Here are a small network's activations along a few directions, averaged over the inputs that share one value of a field.
Values that are neighbours, or in one group, have similar rows; names and order tell nothing.
In the rows, zero is written as 500.
Strong random noise was added to every row along 2 fixed directions; ignore it. To show where, here is one row again and again, with new noise each time:
[619 621 547 351 510 658 496 499 531 588 655 357 469]
[527 542 368 617 516 461 302 573 520 703 527 621 568]
[494 548 434 555 529 692 425 553 529 638 491 413 386]
[375 482 341 733 549 759 378 600 529 675 336 432 281]


Values of Y:
y4: [278 350 199 806 533 482 504 479 675 566 187 726 317]
y2: [282 299 325 717 495 681 549 433 700 473  62 674 171]
y7: [402 311 540 652 541 517 582 655 218 478 504 488 436]
y1: [577 530 627 296 403 280 580 410 460 250 493 493 726]
y12: [757 603 629 196 583 427 489 534 411 561 839 395 654]
y13: [501 525 640 514 436 263 596 485 384 280 542 459 630]
y9: [300 387 629 696 462 439 452 552 355 371 445 540 406]
y8: [491 597 436 528 592 742 597 460 609 602 540 392 377]
y11: [569 613 544 318 516 577 424 503 540 574 711 456 637]
y10: [323 446 156 811 577 324 300 593 643 698 344 844 528]
y6: [569 467 620 403 476 357 362 569 340 586 714 566 708]
y3: [582 475 583 321 400 696 693 293 566 323 286 376 311]
y5: [624 584 726 299 423 324 712 393 493 185 529 255 660]
The values of Y form a ring.
A walk along Y starts at y11 and steps to its neighbour y12. Put y4, y1, y13, y8 in the order it reaches them.
> y13, y1, y4, y8
List every value one step from y7, in the order listed.
> y9, y6

Values of K:
k12: [435 548 454 368 457 717 691 386 628 506 502 418 397]
k5: [660 682 528 374 482 497 448 429 611 585 768 467 574]
k1: [614 510 513 247 564 448 571 313 662 496 555 602 536]
k9: [705 554 566 367 482 446 282 614 398 528 744 514 668]
k8: [324 498 443 561 568 982 673 443 665 572 360 281 135]
k3: [503 554 559 429 440 421 589 403 511 364 334 449 543]
k7: [520 543 679 371 483 363 653 448 476 332 609 425 555]
k2: [512 433 667 387 522 557 593 596 324 480 645 365 476]
k10: [449 544 312 623 552 380 275 660 484 693 547 639 663]
k4: [383 380 455 693 592 721 387 656 354 566 397 373 367]
k6: [412 435 440 589 441 662 591 470 555 434 154 455 244]
k13: [352 389 595 704 521 660 568 506 400 389 377 345 223]
k11: [459 417 464 672 452 446 561 537 464 360 310 487 462]
The values of K form a ring.
A walk along K starts at k6 and steps to its neighbour k1. Put k12, k9, k7, k10 in the order it reaches them.
> k12, k10, k9, k7
Fewest steps between k5 and k4?
> 3
